Each row below holds a small network's activations on one input, seen along a few directions.
In each table, some parts of the input vary, and every possible input appears once, in random order.
Descriptions start from the smaller parts, as in this example, which fits no table here: one of 2 separate values, together with either a single point or one of 11 places along a line or (one of 4 places along a line, together with one of 8 places around a ring).
Shared parts are said once, and a part with two or three values counts as separate values.
In the rows, 128 means zero.

Other details of the inputs shift rows strongly along two fixed directions, in all tables alike. That doesn't count.

Table:
r1: [141 133 109 117 110 107 119 108 209 162 104 144]
r2: [125 135 140 117 103 119 138  75 187 155  84 152]
r3: [141 100 127 130 113 182 121 166  93 137 112 132]
r4: [123 133 141 139 108 109 113 119 205 160  90 155]
r5: [122 123 136 153  94 177 136 188 113 117 128 135]
r6: [138 109 132 133  86 183 115 163 100 110 115 121]
r7: [117 170 110 132 211  38 139  82 104 109 174  99]
r8: [145 122 129 117 117 122 114 125 185 161 113 150]
r9: [120 165 145  96 197  50 136  75  89 109 154 109]
r10: [140 127 128 157  93 177 131 182 112 107 114 131]
r11: [139 102 138 135  90 193 121 168  80  91 120 118]
r12: [119 123 131 153  98 178 134 191 114 115 127 135]
r13: [103 133 140 110 137  93 139  66 183 157 113 132]
r14: [125 100 118 132 107 201 132 180  80 127 129 124]
r15: [122 136 145 112  85 118 121  86 189 145  86 155]
r16: [117 128 121 146 101 110 115 110 202 155 103 158]
r17: [115 125 140 120  89 122 122  95 166 144 107 165]
r18: [116 166 126 132 196  86 151 133  65  94 183  87]
r19: [125 134 145 138 107 109 114 118 201 161  91 152]
r20: [139 123 120 116 116 108 113 123 206 172 103 154]
r21: [123 146 147 130 127  76 116  89 210 167 100 145]
r22: [131 132 139 116 201  93 142  99  64 104 155  88]
r23: [113 132 108 108 129  80 127  99 216 173 118 144]
r24: [131 122 132 122 115 123 123  86 173 154  98 124]
r25: [136 110 145 134 102 183 143 165  93 123 104 151]
r26: [147 126 139 111 118 114 103 102 207 167 114 151]
r27: [122 129 143 113  94 110 116  79 192 144  92 141]
r28: [114 121 139 124  99 179 138 173  80 101 132 139]
r29: [135  97 123 146 108 185 134 159  77 118 134 127]
r30: [132 106 129 145  96 194 151 166  71 110 125 151]
r31: [126 161 128 105 206  50 152  48 105 113 150  88]
r32: [127 102 134 138  84 178 125 158  94 108 126 145]
r33: [161 114 111 137 102 191 131 191  95 107 135 128]
r34: [120 112 135 135 101 199 155 178  77 111 123 142]
r35: [125 142 124 138 107 104 116 105 207 148  91 142]
r36: [109 150 132 107 189  91 145 115  52  86 178  88]
r37: [143 120 125 121 101 124 108  96 205 163 126 159]
r38: [118 105 135 129  90 184 117 171 103 119 128 125]
r39: [133 119 121 119 107 136 118  96 169 161  94 132]
r40: [133 112 106 131 104 180 133 196 120 128 137 138]
r41: [136 123 128 155 120 166 126 198  93 108 121 133]
r42: [124 130 129 120 177 102 132 108  46  82 178  93]
r43: [129 114 102 126 102 107 123 114 202 169 112 161]
r44: [136 118 129 155 108 171 122 197 111 115 111 141]
r45: [138 169 125 136 190  82 149 123  61  85 169  83]
r46: [118 137 124 118 191 112 148 119  54 105 173  80]
r47: [106 140 131 136 115 113 125 122 190 149 113 142]
r48: [143 114 126 126 106 186 123 178 119 122 149 135]
r49: [153 131 127 117 108 132 111 107 190 148 119 139]
r50: [124 131 134 148  97 118 123 114 179 150 113 153]
r51: [103 173 118 122 203  47 139  92 128 118 162  98]
r52: [126 161 111 101 208  62 142  97 109 120 187  94]
r53: [132 164 118 137 184  87 143 125  83  91 158  92]
r54: [130 116 120 164  96 173 130 182 108 113 128 147]
r55: [116 100 142 128  91 186 120 165 102 108 126 126]
r56: [124 109 118 125 108 133 116  94 165 168 109 146]
r57: [130  99 129 139  86 180 114 160  95 117 130 134]
r58: [119 134 129 146 110 107 122 107 182 149 116 150]
r59: [141 142  92 123 190  94 144 139  64 103 189 103]
r60: [126 146 147 132 130  83 120 100 189 157 106 140]
r61: [129 117 138 121 115 125 127  79 173 144  96 126]
r62: [133  97 150 129 100 175 112 163  98 110 115 130]
r63: [139 101 130 127 102 187 107 186  74 119 122 130]
r64: [121 107 137 128 113 123 125  76 169 150 110 140]
r65: [118 158 144  96 202  38 129  62 107 115 153  99]
r66: [150 108 109 139 103 174 127 172 111 124 144 145]
r67: [135 103 143 130 100 173 109 169  98 120 117 128]
r68: [131 139 138 116 194  95 150 106  65 106 151  99]
r69: [101 135 129  96 125  85 102  67 199 172 115 132]
r70: [133  96 128 148  97 195 145 166  75 109 127 140]
r71: [103 172 117 121 204  44 137  91 130 118 162  97]
r72: [128 115 143 120 124 118 118  95 170 164  98 133]
r73: [134 151 112 106 187  94 126 111  47  94 168  78]
r74: [128 159 119 142 191  81 148 121  59  94 184  97]
r75: [125 157 136 131 125  73 123  73 210 155 104 132]
r76: [132 102 115 132 100 178 112 166  74 116 139 131]
r77: [137 124 105 120 101 110 124 117 207 161  97 148]
r78: [116 132 130 117 192 113 152 113  53  95 171  82]
r79: [141 125 118 161 100 184 132 197  95  96 117 128]
r80: [142 144 102 114 207  76 145 145  64 106 174  97]
Each input here is: one of 4 separate values, together with either one of 4 places along a line or one of 6 places along a line or (one of 2 separate values, together with one of 5 places along a line).
Changing only the choice among 4 separate values turns r30 into r34. The same change can be made to r56. Which row results?
Answer: r14
Changing only the choice among 4 separate values turns r19 into r58. The same change can be made to r65. Which row results?
Answer: r32
Changing only the choice among 4 separate values turns r41 into r79. The same change can be made to r72. Which row results?
Answer: r24
Which other rows does r18 become when the choice among 4 separate values takes its other values? List them by row number.
Answer: r21, r74, r75
Which other rows does r65 become when the place on the line of 5 takes its other values? List them by row number.
Answer: r9, r62, r63, r67
Which other rows does r57 become when the choice among 4 separate values takes its other values? List them by row number.
Answer: r6, r38, r67
Which other rows does r28 become when the place on the line of 5 takes its other values? List them by row number.
Answer: r36, r38, r55, r69
Start at r43 and move only the place on the line of 4, one step at a time. The first step leads to r59. Which rows follow, in order?
Answer: r66, r37
Start at r26 and move only the place on the line of 4, one step at a time. The first step leads to r8. Which rows follow, in order?
Answer: r20, r80

Table:
r81: [108 139 151  96 104 111 103  88 202 159  81 134]
r82: [112 122 111  89 101 108 103  68 213 177 114 147]
r83: [128  96 117 105 170 139 133 129  27 104 172 108]
r84: [140 143 108 152 152 131 123 187  54  71 170  86]
r85: [137 106 134 171  54 210 139 202 114 119 103 182]
r86: [115 128 134 126 158 163 163 139  54  90 178  91]
r87: [111 132 148 114 154  71 141  40 125 127 122 135]
r88: [124 103 120 168  83 207 144 198 127 135 107 151]
r89: [116  81 125 104  48 163 101 103 202 187  80 170]
r90: [122 150  91  99 173  56 125  97 161 144 165 115]
r91: [130 138 143 123 164 133 127 130  43  70 194  79]
r92: [180 127 105 140 173 161 164 154  45  96 142  89]
r93: [126 108 128 146  39 223 134 179 106 105  98 162]
r94: [133  68 150 153  55 216  99 162 105 119  90 146]
r95: [121 156 137 133 158  60 142  75 144 137 136 146]
r96: [111 155 104 132 164  79 150 105 159 134 137 106]
r97: [134 115 118 163  47 203 140 212 126 104 104 165]
r98: [134 116 131 166  67 193 139 192 120 115 109 174]
r99: [130  88 123 129  65 161 103 141 207 192  99 187]
r100: [107 142 157 107 101  98 135  49 206 146 122 157]
r101: [180 146 122 120 166  73 111  66 154 133 121 101]
r102: [138 141 118 152 159 126 122 173  61  81 171  94]
r103: [132 155 112 145 156 118 158 164  56  73 166 116]
r104: [110 129 128 144 119 110 136  95 211 180  97 152]
r105: [110 156 168  81 171  76 126  71 146 128 148 103]
r106: [100 151 116 113 160  88 142  61 150 139 130 101]
r107: [118 170 132 104 177  51 123 109 160 129 131 102]
r108: [192  97 141 130  72 225 117 207 120 125  72 143]
r109: [128 117 129 153  53 144  90 137 236 159  81 159]
r110: [123 116 157 108 176 135 132 140  25  89 140  94]
r111: [126 131 120 153 179 135 160 157  47 108 162 104]
r112: [138  88 108 141  69 209 116 209 131 146 125 170]
r113: [118 139 161 114 131  80 107  93 208 177  90 150]
r114: [120 157 146 114 172  73 121 115 148 138 127 121]
r115: [128 147 132 142 161  73 110  96 145 134 142 117]
r116: [122 139 130 126 156 123 157 118  16  77 154 104]
r117: [113 139 133 117 103  94  92  59 205 151 102 125]
r118: [127 151 129 141 160  72 109 100 149 130 143 115]
r119: [132 150 129 124 171 124 135 188  62  86 153  95]
r120: [ 99 139 128 112 169  75 148  47 127 144 124  96]
r121: [117 162 143 108 173  61 121 107 163 138 128 114]
r122: [136 131  89 119 167 127 136 176  63 101 187 108]
r123: [101 120 138 117 171  84 145  46 132 145 120 110]
r124: [111 141 155  92 156  83 119  79 122 135 110 103]
r125: [108 139 115 135 117  96 135  92 233 171  98 141]
r126: [193  80 102 124  72 219 118 185 127 143 104 154]
r127: [137 127 101 124 184 122 139 164  44 110 192 113]
r128: [119 130 133 145  64 131 128 122 220 155  87 182]
r129: [143  93 140 172  63 202 100 196 121 129 106 155]
r130: [110 151 113 135 169  83 150 101 156 140 140 112]
r131: [121 116 160 130  72 143 102 140 228 182  62 175]
r132: [134 128  94 122 166 133 136 178  61 104 189 111]
r133: [131 121 130 135 146 144 122 140  17  78 153  82]
r134: [131  77 131 115  51 239 120 188 119 129 142 156]
r135: [176 154 122 118 158  82 148  71 137 123 119 127]
Changing only one part turns r105 into r134. The same change can be made to r119. Which row results?
Answer: r122
Changing only one part turns r123 into r87. The same change can be made to r88. Which row results?
Answer: r98
Describe the family of inputs behind these rows.
Answer: one of 5 separate values, together with either a single point or one of 4 places along a line or one of 6 places along a line
Which other rows does r95 become when the place on the line of 6 takes its other values? List them by row number.
Answer: r85, r97, r98, r103, r128
Which other rows does r133 become when the choice among 5 separate values takes its other values? List them by row number.
Answer: r89, r116, r120, r124
